A small network was shown many inputs. Here are its activations along a few directions, one row for each input.
In each table, some parts of the input vary, and every possible input appears once, in random order.
Descriptions start from the smaller parts, as in this example, which fits no table here: one of 2 separate values, together with either a single point or one of 11 places along a line or (one of 4 places along a line, together with one of 8 places around a ring).
Shared parts are said once, and a part with two or three values counts as separate values.
In the rows, zero is written as 128.

Table:
row 1: [ 95 161 115 180 158 168 222  93 158 151 113 133 165 143 167 131 148  99
 100 141]
row 2: [124 163  76 158 135 119 145  73 142 130  97 113 166 137 160 131 111  59
 125 150]
row 3: [166 117 163  68  77  93  49 148 101 111 133 127  92 129 104 119 106 169
 146 125]
row 4: [123 147  58 181 172 153 190 109 128 133  89 113 163 148 147 142 128  99
 115 160]
row 5: [130 153  25 170 110 100  93 105 106  74 131 120 142 115 150 175 107  39
 182 158]
row 6: [ 85 112 130 163 180 145 228 111 173 176 104 121 142 109 159 129 189  50
  71  80]
row 7: [151 116 193  84 106 109  65 133 114 142 135 120 106 143 109  92 102 177
 148 144]
row 8: [145  99 169 102 117 136 106 159 114 138 136 129 113 132  91 111 116 218
 124 133]
row 9: [171 117 142  75  94 106  43 151  66  53 174 121  89 106 102 143  99 178
 191 120]
row 10: [109  71 200 102 163 163 157 194 146 160 160 145  91 120  86 114 180 211
  98  72]
row 11: [106 104 226 103  81 130 120 144 156 173 156 153 102 122 114  98 147 189
  97 104]
row 12: [131 176  39 150 142 115 116 118 133  94 108 140 164 134 146 153 101  48
 140 147]
Q: What is each input in this table made of?
A: one of 2 separate values, together with one of 6 places along a line
Q: Changing only the place on the line of 6 turns row 4 into row 12. The same change can be made to row 8. Which row results?
A: row 3

Table:
row 13: [120 106 188 123 169 156 185 146 167 172 126 138 121 127 121 110 172 169
  85  96]
row 14: [110 123  63 164 122 117 150 135 139 115 111 134 135 108 146 172 158  60
 125 120]
row 15: [161 124 192  64  86 119  63 167  98  91 168 145  94 120 102 125 109 211
 163 122]
row 16: [107 125  81 147 104  98 129 132 147 134 111 139 125 115 141 142 140  42
 100  99]
row 17: [118 139  53 164 150 140 181 147 116 106 118 131 144 116 143 182 144  75
 149 143]
row 18: [151  80 132  87 119 126  58 171 107 120 153 123 118 121  54 119  91 239
 144 127]
row 19: [130 165  92 155 143 139 156  79 124 111 108 111 164 152 159 134 102  92
 159 168]
row 20: [105 108 172 138 152 166 189 130 135 162 131 123 132 118 131 107 160 177
  72 102]
row 21: [ 85  98 189 147 173 166 170 142 152 170 157 136 131 117 121 100 160 160
  99 104]
row 22: [122 172 111 145 108 106 112  68 148 152 107 127 141 149 153 101 110  64
  98 143]
row 23: [124 147 110 129 102  88 113  95 156 155 104 130 137 117 146 120 126  50
  91 116]
row 24: [159  92 173  82  87 113  59 182 101 117 151 135 101 123  81 124  97 224
 167 144]
row 25: [137 180 113 144 134 122 118  72 129 128  98 119 158 159 162 102  94  85
 124 167]
row 26: [130 152  65 169 163 151 175 103 127  95 114 116 156 146 151 164 126  96
 174 161]
row 27: [161 110 187  62 108 114  63 151  73  92 163 114  65 130 108 119 131 178
 169 108]
Q: What is each input in this table made of?
A: either one of 3 separate values or one of 4 places along a line or one of 8 places around a ring
Q: Which of the alternatives is row 16?
A: one of 8 places around a ring

Table:
row 28: [107 169  98 151 172 149 160  85 180 143 130 100 171 136 181 177 162  71
 186 157]
row 29: [116 156  71 152 140 120 186 140 155 109 125 164 139 115 144 174 144  23
 133 109]
row 30: [176 179 151  61 108 105  54 113 111  94 116 126 144 141 137 113  74 149
 161 153]
row 31: [127  71 120 112 173 159 161 179 143 177  87 116 147 132  77 122 146 217
  67 119]
row 32: [156 100 138 116  82  69  32 128 102 110 145 135  94 109  92 104  87 110
 156 133]
row 33: [123 115 206 110 134 131 156 149 107 191 116 135  96 139 111  59 122 149
  47 104]
row 34: [132 108 115 118  83  89  26 161  88  91 163 139  96  96 103 138 115 117
 153 130]
row 35: [119 190 112 155 128 130 159  54 158 131 106 134 182 136 175 113 105  68
 104 149]
row 36: [140 103 208 123 115 108 155 173 160 174 119 172  92 117 111  88 136 135
  64  85]
row 37: [144 140 135  92 140 132  50  95 107  82 150 103 130 165 117 121 106 169
 210 164]
row 38: [179 145 120  87 134 124  89 132  71  87 128  97 111 137 130 153 118 164
 202 174]
row 39: [138 107  72 128  90 115  57 153 147 109 141 139 165 126  70 160  66 200
 184 174]
row 40: [ 99 108  29 193 180 131 138 130 172 168 107 107 194 116 122 140 102  89
 125 153]
row 41: [173 143  96  69  93 102  86 175 108  65 142 146  99 125 115 181 121 132
 182 111]
row 42: [131 133  79 185  97  92 150  78 136 144  90 123 118 122 157 114 130  44
  74 116]
row 43: [119 172  88 188 158 154 174  62 136 119 113 111 154 166 173 119 122  88
 130 154]
row 44: [102 130 219 118 134 161 145  96 169 163 161 142 150 118 124  81 130 198
  96 109]
row 45: [104  98 189 145 161 177 181 115 128 156 173 113 119 115 116 123 175 213
 136 129]
row 46: [141 104 125 113 115 119  82 167  83  68 162 121 118 111 122 156 100 142
 218 142]
row 47: [129 123 196 106 185 178 169 126 131 146 121 115 118 168 126  96 160 196
 101 116]
row 48: [ 98  77 153 134 132 161 174 146 132 133 182 137  95  96  94 137 183 186
 101  65]
row 49: [114  92 164 105 125 137 139 172 117 152 114 132  85 112 117 125 198 157
  43  77]
row 50: [101 156  70 175  83 111 148 116 153 123 110 157 133 116 165 162 159  42
  88 121]
row 51: [166 145 141  90  85  83  58 137  63 121 119 129  97 144 109  84  59 118
 131 154]
row 52: [ 99  75 179 106 161 173 173 162 132 135 141 105 117 119 129 146 190 186
 131  86]
row 53: [114 180 113 144 118 102 153 101 149 168  92 147 149 153 161 102 100  19
  96 143]
row 54: [110 137  69 180 129 145 201 112 116 100 102 112 142 124 177 168 146  73
 138 129]
Q: What is each input in this table made of?
A: one of 3 separate values, together with either a single point or one of 8 places around a ring
Q: Changing only the choice among 3 separate values turns row 32 into row 36. The same change can be made to row 51. Which row results?
A: row 33
Q: Change only the choice among 3 separate values in row 31. List by row number the other rows that result.
A: row 39, row 40
Q: Which other rows agree with row 35 in the choice among 3 separate values? List them by row number.
A: row 28, row 29, row 40, row 42, row 43, row 50, row 53, row 54
Q: Change only the choice among 3 separate values in row 49. List by row number the other rows that result.
A: row 34, row 50

Table:
row 55: [142 158 106 112  97 101  84  96 136 117 115 128 133 139 136 123 106  99
 124 130]
row 56: [117  91 187 112  99 135  94 131 127 138 175 127 111 113  96 105 121 210
 129 113]
row 57: [ 97 123 128 146 137 142 187 135 165 158 112 141 142 125 142 136 159 101
  94 108]
row 58: [134 153 108 121 117 110  91 109 126 112 124 131 149 126 132 119  90  99
 130 136]
row 59: [141 142 101 127 106 107  99 118 111 109 114 123 127 132 137 132 109  99
 136 140]
row 60: [139 139  89 139 136 131 122 131 114  93 134 124 141 129 133 159 113 121
 182 158]
row 61: [107 134 144 151 175 156 188  92 131 148 121 108 144 135 153 104 141 107
 103 118]
row 62: [112 142 143 150 157 148 184 112 160 163 116 135 145 132 144 117 150 114
  93 126]
row 63: [ 96 103 104 170 148 133 167 132 149 161 121 129 130 109 127 131 161  92
  83 106]
row 64: [140 140  91 134 125 122 115 135 114  98 128 128 131 132 133 155 118 113
 168 151]
row 65: [143 137  96 127 105 110 109 119 117 105 120 119 119 135 139 154 127 103
 164 145]
row 66: [140 108 202  80 124 130 108 175 102 123 157 140  77 123 109 114 148 177
 130  98]
row 67: [154  94 165  94 137 141 115 179 113 138 127 130 114 134  83 115 119 229
 126 134]
Q: What is each input in this table made of?
A: either one of 3 separate values or one of 4 places along a line or one of 6 places along a line
Q: Which other rows belong to the same alternative as row 67? List them by row number.
A: row 56, row 66
Q: Start at row 60 and move only the place on the line of 6, one step at a time. The first step leads to row 64. Which rows follow, in order?
A: row 65, row 59, row 58, row 55

Table:
row 68: [143 145 149  97  82 102  71 105 124 121 135 127 111 139 129 112 110 132
 134 129]
row 69: [126 136 185 114 129 130 116  94 128 149 137 119 119 139 135  82 123 141
 104 118]
row 70: [121  87 130 129 118 128 131 163 135 137 142 134 122 100 101 147 142 162
 130 117]
row 71: [107 164  96 186 147 138 197  85 146 156  90 124 168 137 174 128 131  57
 101 161]
row 72: [118 114 167 108 101 112 104 124 136 143 146 134  98 114 123 109 147 124
  96  87]
row 73: [115 113 150 116 117 125 110 164 142 136 147 155 116 114 108 123 136 143
 111 104]
row 74: [156 134 118 105 129 129 120 147  99  86 133 123 121 128 127 158 120 146
 180 143]
row 75: [144 109 101 121 121 117  91 135 108 109 131 112 128 123 107 139 106 149
 160 142]
row 76: [145 137 114 104 114 114  72 136 117 107 129 133 120 144 111 118 101 143
 134 129]
row 77: [133 134 162 112 140 141 127 132 136 145 125 135 139 141 116 101 112 171
 112 134]
row 78: [135 102 144 119 137 135 156 177 113 117 137 135 108 104 121 158 157 144
 146 117]
row 79: [127 112 132 136 148 155 140 125 124 132 137 117 137 136 108 116 119 189
 124 133]
row 80: [119 169  46 167 135 113 139  81 145 116  97 119 158 143 168 148 123  22
 137 146]
row 81: [ 92 145  75 175 131 126 181 109 172 146 107 140 153 121 162 156 158  36
 106 120]
row 82: [139 121 151 130 169 156 164 145  97 118 128 115 121 137 131 124 134 160
 145 139]
Q: What is each input in this table made of?
A: one of 3 separate values, together with either a single point or one of 4 places along a line
Q: Which other rows agree with row 70 in the choice among 3 separate values? List them by row number.
A: row 72, row 73, row 78, row 81
Q: Change only the choice among 3 separate values in row 76. List by row number the other rows that result.
A: row 73, row 77

Table:
row 83: [103 138 131 112 123 120 149  98 183 173 117 134 122 158 131 118 155 105
  74  84]
row 84: [141 111 184  83 138 121  93 162  96 120 137 108 111 144 100  98 113 182
 121 117]
row 85: [163 110 171  89 106 138  98 173 142 106 141 144 137 126 124 115 124 199
 156 124]
row 86: [ 87 123 145 130 150 128 135  98 198 183 124 134 137 113 121 101 145  86
  88 103]
row 87: [149 100 161 102 128 135  89 152  93 131 156 108  85 128  85 108 115 182
 124 111]
row 88: [155 132 119 153 168 157 199 107 131 121 108 122 133 138 131 141 174 117
 121 117]
row 89: [123 134 131 143 123 127 184  97 136 146  95 138 134 103 131 140 150 110
  74 115]
row 90: [ 93 119 141 168 116 140 155 125 146 173 124 133 170 135 139 108 140  84
  71 109]
row 91: [124 144  49 146 124 120 107 112 132 122 100 116 172 168 135 148  83  95
 148 183]
row 92: [152 123 184  73 139 125  93 165  85 131 134 148 111 135 110  98 114 182
 121 136]
row 93: [130  95 151 120 103 123  91 148 128 109 156 141 121 104 106 143 122 215
 161 107]
row 94: [133 152 111 115 100 108  95  97 112  85 119 131 111 114 172 147 126  42
 166 115]
row 95: [ 87 122 116 163 179 149 193 150 128 154 150 118 137 119 160 140 150 107
 147 157]
row 96: [ 88 135 129 169 130 130 185 119 133 149 134 150 147 113 126 116 123  95
  73 119]
row 97: [141 187 120 135 115 116 106  48 128 102 116  98 145 140 160 124  80  98
 165 156]
row 98: [128  68 150 106 111 119  93 144  94 119 152 109  93 133  98 102 127 193
 140 111]
row 99: [123 147  78 130 100  95 100 147 119  95 115 135 106 113 149 169 139  37
 146 139]
row 100: [134 127  26 148 125  96 119 140 128 114  89 135 162 145 121 153  99  79
 149 156]
row 101: [143  96 135 131 101 131  82 150 117 125 173 135  94 112  99 134 127 207
 145 104]
row 102: [128  91 140 117 106 122  92 149 106 127 166 114  76 117  87 117 121 199
 144 114]
row 103: [141 180 118 134 102  97 102  80 115  91 141 110 122 143 169 126 113  72
 159 139]
row 104: [135 124 151 107  98 138  90 166 141 119 158 140 112 104 105 132 133 208
 159 136]
row 105: [148 130 196  72 137 137  89 164 100 125 119 151 109 122 113 106 108 184
 128 144]
row 106: [128 128 109 136 159 154 207 134 119 137 127 109 146 145 165 164 172 119
 134 123]
row 107: [102 125 130 171 169 158 162 118 148 137 132 130 148 105 142 114 153 104
 106 140]
row 108: [124 132 124 175 189 147 185 127 136 129 150 130 144 132 147 127 146 109
 119 125]
row 109: [163 127 184  82 132 130 104 169 130 120 130 141 111 125 108 110 105 190
 150 129]
row 110: [121 134  46 133 112 100 109 152 119  97 101 140 144 120 130 172 127  52
 135 145]
row 111: [139 164  83 144 125 133 109  61 140 116  96 101 170 160 135 137  69 109
 161 179]
row 112: [109 132 136 129 117 122 175 105 152 176  91 136 125 114 131 128 145  92
  72 119]
row 113: [132 137 120 152 143 153 177 111 134 135 116 128 132 142 141 130 172 116
 109 111]
Q: What is each input in this table made of?
A: either one of 8 places around a ring or one of 11 places around a ring or (one of 2 separate values, together with one of 6 places along a line)
Q: Start at row 87 and move only the place on the ring of 11, one step at a time. The first step leads to row 84. Which rows follow, in order?
A: row 92, row 105, row 109, row 85, row 104, row 93, row 101, row 102, row 98
